A small network was shown many inputs. Here are its activations along a few directions, one row for each input.
In each table, some parts of the input vary, and every possible input appears once, in random order.
A made-up example of a description, with smaller parts first: one of 6 places along a line, together with either a single point or one of 11 places along a line or (one of 3 separate values, together with one of 8 places around a ring).
Shared parts are said once, and a part with two or three values counts as separate values.

Other details of the inputs shift rows strongly along three fixed directions, in all tables alike. That doesn't count.

Table:
R1: [-.02,-.53,.26,.09,.43,-.26,.59,-.38,-.01,.70,-.39,-.22]
R2: [-.01,.71,-.17,-.06,-.12,.11,-.28,.21,.50,-.33,-.25,-.36]
R3: [.08,.21,-.40,-.25,.01,.19,-.40,.39,-.10,-.12,.23,.38]
R4: [.01,.01,-.57,-.23,-.02,.24,-.36,.30,-.65,-.36,.52,.55]
R5: [.36,.45,-.10,-.09,.01,.06,-.11,.24,.44,-.25,-.45,-.27]
R6: [-.26,-.19,.22,.06,-.25,-.07,-.03,-.12,-.14,.05,.62,.38]
R7: [.13,.08,-.22,-.42,.01,.09,-.14,.06,-.11,.20,-.39,.16]
R8: [.07,.10,-.61,-.10,.18,.32,-.40,.29,-.32,-.12,.11,.41]
R9: [.40,-.22,.12,-.56,.17,-.11,.22,-.15,-.40,.14,-.85,-.12]
R10: [-.21,.23,.38,.35,-.19,-.13,.02,-.06,.88,-.07,.25,-.23]
R11: [.04,.62,-.17,-.01,-.03,.23,-.32,.13,.36,-.25,-.40,-.30]
R12: [-.29,-.31,-.04,.28,.00,.08,-.34,.13,-.16,.31,.87,.68]
R13: [.17,.54,-.16,-.09,-.05,.31,-.30,.14,.45,-.31,-.37,-.16]
R14: [-.06,.17,-.34,.01,-.23,.40,-.28,.60,.27,-.36,-.11,-.08]
R15: [.22,-.01,-.21,-.37,.13,.05,-.16,.14,-.11,.14,-.34,.12]
R16: [.35,-.09,.04,-.54,.14,-.09,.20,-.03,-.43,.04,-.66,.01]
R17: [.42,-.13,-.10,-.39,.30,-.07,.52,-.12,-.52,.15,-.72,-.27]
R18: [-.30,-.24,-.14,.30,.09,.00,-.04,-.01,.08,.22,.81,.14]
R19: [-.02,-.59,.39,.03,.18,-.38,.43,-.38,-.22,.29,-.23,-.07]
R20: [-.25,.00,-.01,.38,.08,-.05,.09,.02,.45,.00,.65,-.12]
R21: [-.03,-.56,.30,-.01,.23,-.28,.54,-.41,-.26,.38,-.08,-.21]
R22: [-.22,.14,.55,.26,-.20,-.27,.20,-.26,.42,-.11,.00,-.46]
R23: [-.02,.19,-.41,-.23,-.06,.06,-.19,.18,-.39,.27,-.14,.30]
R24: [-.13,-.24,.28,.15,-.25,-.15,.11,-.18,-.15,.17,.40,.29]
R25: [-.04,.04,.19,.44,.11,-.19,.36,-.12,.64,.08,.09,-.49]
R26: [.22,.44,-.15,.09,.10,.34,-.08,.04,.27,-.67,-.03,-.54]
R27: [-.13,.26,.36,.45,-.23,-.12,.02,-.03,.83,-.04,.23,-.20]
R28: [-.53,-.14,-.14,.18,-.17,-.02,-.36,.06,-.22,.38,.84,.52]
R29: [.42,-.03,.05,-.34,.04,-.07,.18,-.01,-.31,-.01,-.60,-.05]
R30: [-.22,.08,.54,.28,-.21,-.24,.10,-.32,.41,-.10,.00,-.48]
R31: [.04,.08,-.76,-.08,.04,.24,-.42,.43,-.48,-.07,.45,.67]
R32: [.20,.37,-.32,-.05,.10,.15,-.25,.19,.42,-.44,-.27,-.29]
R33: [.09,.25,-.09,-.19,-.16,.02,-.03,.01,-.33,-.08,-.28,-.05]
R34: [.27,-.16,-.27,-.29,.14,-.04,.14,.05,-.69,.00,-.33,.23]
R35: [-.27,-.38,.36,.09,-.04,-.18,.21,-.38,-.47,.47,-.04,.17]
R36: [-.34,-.30,.32,.45,-.38,.09,.03,.23,.26,-.27,.42,-.13]
R37: [-.03,.00,.54,.40,-.07,-.06,.01,-.18,.47,-.26,.20,-.27]
R38: [-.37,-.35,-.22,.26,.03,-.08,-.17,.14,-.18,.24,.91,.64]
R39: [.01,-.49,.61,-.03,.04,-.26,.51,-.54,-.17,.52,-.50,-.02]
R40: [.22,-.21,-.23,-.28,.23,.11,.04,-.05,-.69,-.01,-.38,.23]
R41: [-.17,-.29,.49,.09,-.18,-.20,.16,-.34,.07,.16,.21,.03]
R42: [.20,.48,-.18,-.04,.04,.22,.00,.11,.31,-.70,.02,-.54]
Description of these inputs: one of 2 separate values, together with either a single point or (one of 4 places along a line, together with one of 5 places along a line).
Question: Changing only the choice among 2 separate values turns R9 into R15. The same change can be made to R34. Which row results?
Answer: R31
Question: Change only the place on the line of 4 in R23. List by row number the other rows that result.
Answer: R2, R11, R28
Question: Change only the choice among 2 separate values in R19. List by row number the other rows that result.
Answer: R32
Question: Change only the place on the line of 5 in R35. List by row number the other rows that result.
Answer: R26, R37, R39, R40

Table:
R43: [.14,.33,-.31,-.08,.20,-.07,-.08,.08,.33,-.08,-.31,-.28]
R44: [-.33,-.01,.26,.28,-.08,-.37,-.04,-.18,.41,.34,.25,.01]
R45: [.23,.21,-.40,-.14,.16,.28,-.21,.22,-.27,-.32,-.11,.04]
R46: [.00,-.27,.04,-.20,.05,-.05,.10,-.07,-.16,.69,-.34,.30]
R47: [.09,.30,-.33,-.27,-.01,.37,-.31,.36,-.08,.11,-.20,.34]
R48: [-.37,-.20,.21,.07,.04,-.38,.12,-.17,-.11,.65,.30,.41]
R49: [.22,-.01,.05,-.05,.24,-.15,.28,-.12,.45,.25,-.71,-.44]
R50: [.38,.08,.12,-.05,.25,-.08,.40,-.19,.20,-.13,-.94,-.51]
R51: [.08,-.16,-.10,-.46,.05,.02,.16,-.27,-.68,.33,-.50,.22]
R52: [.18,.44,-.26,.01,.14,.07,-.10,.09,.56,-.23,-.31,-.40]
R53: [-.17,.14,-.09,.17,-.25,.24,-.44,.14,.16,-.43,.48,.29]
R54: [-.21,-.09,.26,.42,-.09,-.11,.13,-.14,.36,-.11,.70,-.23]
R55: [-.32,-.09,.52,.32,-.17,-.19,.03,-.28,.25,.08,.47,-.18]
R56: [.12,.14,-.25,-.33,-.20,.20,-.30,.31,-.17,-.32,.02,.31]
R57: [-.04,-.21,-.13,-.10,-.07,.04,-.10,-.04,-.61,.21,.03,.55]
R58: [-.19,-.30,.32,.39,-.03,-.19,.18,-.03,.46,-.12,.51,-.04]
R59: [.15,.37,-.33,-.20,-.09,.32,-.45,.23,-.26,-.38,-.09,.17]
R60: [.19,.37,-.26,.06,.10,.25,-.18,.23,.56,-.19,-.12,-.28]
R61: [.10,.45,.07,.06,-.15,.12,-.09,-.09,.30,-.41,-.28,-.31]
R62: [.28,.22,.33,-.10,-.12,-.16,.22,-.04,.34,-.19,-.65,-.39]
R63: [.16,.25,-.47,-.16,.12,.34,-.26,.17,-.35,-.31,.08,.07]
R64: [.12,.33,.07,.03,-.13,.08,-.28,.12,.14,-.35,-.11,-.18]
R65: [.17,.41,-.32,-.23,-.24,.28,-.37,.28,-.23,-.39,.13,.13]
R66: [.06,.28,-.46,-.18,.10,.37,-.28,.12,-.28,-.35,.21,.00]
R67: [-.17,-.45,.31,.27,.25,-.17,.39,-.09,.18,.69,.05,.10]
R68: [-.33,-.03,-.39,.20,-.12,.21,-.07,.41,-.07,-.09,.28,.00]
R69: [.23,.01,.03,.00,.07,.01,.08,.08,.30,-.31,-.23,-.34]
R70: [-.09,-.49,.29,.25,.17,-.27,.26,-.18,-.22,.38,.18,.07]
R71: [-.22,-.37,.27,.05,.00,-.17,.14,-.28,-.44,.45,.13,.29]
R72: [.25,-.34,-.07,-.18,.17,-.12,.27,-.02,-.48,.28,-.29,.11]
R73: [.04,.13,-.25,-.25,-.08,.31,-.43,.22,-.20,-.31,-.03,.26]
R74: [.23,-.26,-.11,-.25,.18,-.12,.30,.05,-.40,.17,-.31,.14]
R75: [.32,.15,.18,-.10,.25,-.11,.33,-.15,.20,-.12,-.74,-.67]
R76: [-.27,-.08,.35,.25,-.30,-.14,.02,-.17,.16,.03,.61,.00]
R77: [-.59,-.03,.30,.60,-.42,-.07,.02,.14,.55,-.04,.37,-.27]
R78: [-.19,-.20,-.20,-.30,-.02,.12,-.16,-.09,-.80,.29,.25,.53]
R79: [-.06,.09,-.39,.15,-.04,.32,-.38,.24,.04,-.49,.58,.28]
R80: [-.22,-.22,.33,.46,.05,-.08,.02,-.09,.52,-.19,.44,-.17]
R81: [-.23,-.34,.20,.28,.07,-.14,.30,-.37,-.08,.26,.39,.03]
R82: [.15,-.18,-.17,-.39,.27,.01,.20,-.10,-.58,.22,-.31,-.03]
R83: [-.14,.07,.01,.10,-.20,.17,-.46,.21,.08,-.33,.48,.18]
R84: [.23,-.06,.22,-.03,.22,-.09,.22,-.07,.33,-.16,-.57,-.52]
R85: [-.23,-.15,.20,.26,-.05,-.13,.21,-.12,.21,-.04,.67,-.04]
R86: [-.32,.08,.15,.47,.11,-.28,.06,-.06,.53,.14,.63,-.06]
R87: [-.25,.11,.41,.28,-.33,-.13,.05,-.13,.45,-.19,.58,-.14]
R88: [-.02,.58,-.10,.13,-.16,.09,-.37,.12,.69,-.30,.00,-.23]
R89: [.12,-.20,.03,-.41,-.04,-.15,.24,-.07,-.54,.31,-.33,.29]
R90: [-.03,-.32,-.27,-.16,.07,-.01,.10,.09,-.62,.20,.42,.50]
R91: [.28,-.01,.31,-.23,-.05,-.12,.20,-.07,.23,-.07,-.80,-.37]
R92: [.25,.35,-.32,-.23,-.22,.26,-.39,.32,-.25,-.37,-.05,.17]
R93: [-.05,-.13,-.47,-.05,.06,.21,-.15,.06,-.67,.05,.48,.55]
R94: [.20,.19,.18,-.18,.02,-.12,.14,-.12,.51,.20,-.90,-.42]
R95: [-.11,-.40,.31,-.10,.03,-.26,.20,-.26,-.49,.51,-.10,.19]
R96: [.17,-.46,.14,-.18,.22,-.27,.52,-.24,-.42,.47,-.38,-.05]
Question: Changing only one part turns R72 into R92. The same change can be made to R86. Which row results?
Answer: R48
Question: What do these inputs look like to the network?
Answer: one of 2 separate values, together with either a single point or one of 6 places along a line or (one of 4 places along a line, together with one of 5 places along a line)
Question: Change only the place on the line of 5 in R84. List by row number the other rows that result.
Answer: R58, R69, R79, R80
Question: A walk changes only the place on the line of 4. It starts at R58 and steps to R74. List the rest of the walk in order.
Answer: R90, R85

Table:
R97: [.07,.27,-.02,.12,-.20,.17,-.09,.15,.23,-.65,.22,-.26]
R98: [.14,.31,-.47,-.29,.02,.23,-.19,.28,-.12,-.04,-.14,.12]
R99: [.10,-.33,.04,-.17,.19,-.07,.16,-.22,-.54,.30,-.15,.26]
R100: [-.38,.15,.25,.09,-.58,.04,-.47,.02,-.10,.03,.51,.50]
R101: [.32,.10,.03,-.20,.15,-.05,.21,-.12,-.14,-.06,-.61,-.26]
R102: [.25,.12,-.24,-.34,.00,.26,-.18,.15,-.34,-.44,-.07,.07]
R103: [.19,.16,-.09,-.25,.16,-.07,.22,-.07,-.03,.08,-.63,-.27]
R104: [.06,.28,-.45,-.27,.09,.22,-.22,.14,-.24,-.14,-.12,.02]
R105: [-.14,-.12,.21,.19,.05,-.26,.16,-.20,.14,.24,.17,-.05]
R106: [.12,.11,.29,.19,.04,-.08,.07,-.03,.74,-.15,-.38,-.43]
R107: [-.17,-.25,.18,.27,.00,-.17,.16,.01,.24,.29,.05,.06]
R108: [.03,.42,-.14,.11,-.09,.12,-.25,.20,.49,-.29,.22,-.15]
R109: [.01,-.35,-.01,-.14,.16,-.05,.21,-.19,-.57,.33,-.19,.15]
R110: [-.22,-.20,-.01,.17,-.16,.13,-.15,.08,-.22,-.23,.71,.18]
R111: [.10,.22,.26,.11,.04,-.08,.10,-.12,.72,-.10,-.29,-.49]
R112: [.06,-.31,-.02,-.14,.12,-.09,.27,-.16,-.57,.34,-.17,.20]
R113: [.18,.17,-.42,-.23,.03,.18,-.27,.36,-.12,-.11,-.19,.21]
R114: [-.05,-.30,.36,.17,-.08,-.21,.24,-.16,.01,-.04,.18,-.10]
R115: [-.23,-.17,.18,.18,.05,-.12,.15,-.11,.22,.35,.13,-.07]
R116: [-.22,-.01,-.11,.17,-.03,.04,-.25,.00,-.03,-.02,.71,.31]
R117: [-.22,-.26,.19,.27,.05,-.12,.11,-.02,.24,.30,.03,.00]
Question: What do these inputs look like to the network?
Answer: either a single point or (one of 4 places along a line, together with one of 5 places along a line)
Question: A walk changes only the place on the line of 5. It starts at R102 and steps to R99. List the rest of the walk in order.
Answer: R116, R111, R106
Question: A walk changes only the place on the line of 4. It starts at R110 and steps to R97. List the rest of the walk in order.
Answer: R114, R102
